Each row below holds a small network's activations on one input, seen along a few directions.
Each table varies a few parts of the input and shows all the possible inputs, shuffled.
A made-up example of a description, with smaller parts first: one of 3 separate values, together with either a single point or one of 9 places along a line or (one of 5 places around a ring, together with one of 6 places along a line).
Shared parts are said once, and a part with two or three values counts as separate values.

Other details of the inputs shift rows strongly along two fixed directions, in all tables alike. That doesn't count.

A family of inputs:
r1: [  2 -29  -1  -8  23   7   7   0 -20  12 -16]
r2: [15  6 24  5  0  6 11  2  0  7  3]
r3: [-12   8 -14   5 -20 -16 -19 -13  15 -18   8]
r4: [ -7   1  14   4   3  -3  19 -13   7  14   5]
r5: [ -8  15  17  10 -23 -19   9 -17  29 -11  14]
r6: [-25  15 -49  -5  -3   4 -23  13  -4  -3   4]
r7: [ 10  11  -1   5 -21  -5 -25   3   8 -26   5]
r8: [ -1  22 -38  -2  -4  16 -32  25 -13  -7   6]
r9: [  1  10 -39  -2  -3  14 -41  17 -17 -11   2]
r10: [-14  25 -45  -3  -4  13 -25  21  -7   0   8]
r11: [  8 -17  21   2  -1  -7   5 -16   4  -3  -2]
r12: [-20   8 -47  -1   0   7 -35  -4 -15   1   7]
r13: [ -6  -1  16   5   1  -6  21 -13  12  10   3]
r14: [  4  25  18  11 -18  -3   4  -9  19   1  18]
r15: [ -5  -8  -5 -13  25   9  24  22 -13  18 -16]
r16: [  7  24  -3   5 -22  -2 -16  12  13 -23   8]
r17: [-14 -15 -13 -11  29   9  22   8 -18  27 -12]
r18: [ -9 -24  -9  -8  25   5  15  -5 -18  20 -13]
r19: [ -7   4 -37  -1  -2   9 -42  -2 -17  -6   5]
r20: [17 -7 24  4  1  3  4 -5 -3  0 -1]
r21: [ 11 -22   4  -9  22   9   8  15 -20   8 -16]
r22: [ 12 -22   4  -8  23  12   7  13 -22  11 -18]
r23: [ 16  18  24   9 -21  -4   1   0  18 -14  13]
r24: [  1 -31  -2 -11  20   1  10   3 -18   6 -21]
r25: [14  2 24  1 -1  0 15  8  7 -4 -3]
r26: [  1 -30  -3 -11  22   4   8   3 -18   8 -19]
r27: [ 1  4 21 -1 -1 -8 24  6 15  0 -3]
r28: [ 18   9  22  12 -18  -1 -12 -13   8 -10  12]
r29: [-15  24 -40  -6  -6   5 -20  24  -2  -9   3]
r30: [ 3  7 20  3  0  0 21  0 10  9  2]
r31: [ 12 -20  13  -8  13   0   9  12  -8  -2 -16]
r32: [17 -9 24  1 -1 -2  6  0  3 -7 -6]
r33: [ 14  16  24   7 -21 -11   2   4  22 -20   8]
r34: [ -9 -26  -9  -9  27   4  15  -3 -17  20 -15]
r35: [  8  -1  19  10 -17  -9 -10 -25  12 -13  11]
r36: [ -9  13  15   8 -22 -21   8 -14  30 -11  11]
r37: [-23  17 -47  -3  -6   3 -24   9  -2  -2   8]
r38: [ -3   3  14  10 -20 -17  -2 -28  21 -10  14]
r39: [ -3 -11  15   4   3  -6  11 -24   3   9   2]
r40: [16  3 26  4 -2  3 15  3  6  1  1]
r41: [-12 -12 -10  -8  28  11  19   4 -20  30 -10]
r42: [ 3  6 21  1  0 -3 22  1 12  6  3]
r43: [-21   5 -48  -4  -7  -3 -31   1  -6 -11   2]
r44: [  4 -27   8  -8  11  -5   9  -2  -7   0 -16]
r45: [  8   0  20  11 -18  -9 -11 -27  11 -11  13]
r46: [ -5  31  -7   7 -18   2 -12   2  13  -5  17]
r47: [ -4 -12  13   1   0 -11  13 -19   9   1  -3]
r48: [  8  -9   1  -7  24  17  14  20 -22  18 -13]
Each input here is: one of 6 places around a ring, together with one of 8 places along a line.
Q: Changing only the place on the ring of 6 turns r42 into r11. The same change can be made to r27. Which row results?
A: r44
Q: Changing only the place on the ring of 6 turns r25 into r6. The same change can be made to r40. Which row results?
A: r13
Q: Change only the place on the line of 8 in r32. List by row number the other rows that result.
A: r7, r9, r20, r21, r22, r28, r31

A family of inputs:
r49: [  6  19  18   9 -24 -11  -5 -10  25 -18  13]
r50: [-23 -21 -43 -19  38  13   6  22 -34  25 -21]
r51: [-17 -17 -42 -10   6   1 -20   5  -5 -13 -11]
r52: [ 16 -27  16 -12  27  12  16  17 -23  17 -23]
r53: [ -3 -27  23 -10  20  -6  40  -4   0  21 -11]
r54: [-10 -16 -59  -7  16  14 -35   3 -37   1  -8]
r55: [ 16  22  25  13 -28  -7  -6  -7  27 -18  20]
r56: [  7 -36  -7 -18  31   5  -3  18 -35   6 -30]
r57: [  6  -3  45   8  -5 -16  31 -17  21   1   2]
r58: [-26  16 -50  -1 -14  -2 -33   3   2  -8  14]
r59: [17 -5 45  7 -2 -5 28 -4 15  1  0]
r60: [  1 -23   6 -12  32   7  29  10 -19  23 -23]
r61: [  8  25  22  15 -30 -14  -5 -16  26 -18  16]
r62: [  9 -19  30  -8  21   1  37   7  -7  13 -15]
r63: [ -2  22   0   6 -21  -8 -13  -6  14 -16  11]
r64: [ 18 -19  29  -6  20   9  36  10 -10  14  -9]
r65: [ 16  24  23  16 -30  -8  -7 -12  27 -15  20]
r66: [  5  22   1  12 -23  -4 -14  -2  14 -15  13]
r67: [-20  20 -47  -3 -10   0 -35  10   2 -13  12]
r68: [21 -4 44  8 -2  0 31 -7 10  4  4]
r69: [  8  -2  32   6   7   6  15 -15   3  16   0]
r70: [-23  -3 -60  -8  17  21 -35   1 -29  21   1]
r71: [-17  25 -27   7 -22  -6 -29  -4   9 -15  14]
r72: [-13  26 -24   6 -22  -3 -28  -2   6 -16  12]
Q: Describe the family of inputs behind these rows.
A: either a single point or one of 5 places around a ring or (one of 2 separate values, together with one of 9 places along a line)
Q: Change only the choice among 2 separate values in r60. List by row number the other rows that result.
A: r49
Q: Start at r69 and move only the place on the ring of 5, one step at a time. The first step leads to r70. Which rows follow, in order?
A: r54, r56, r52
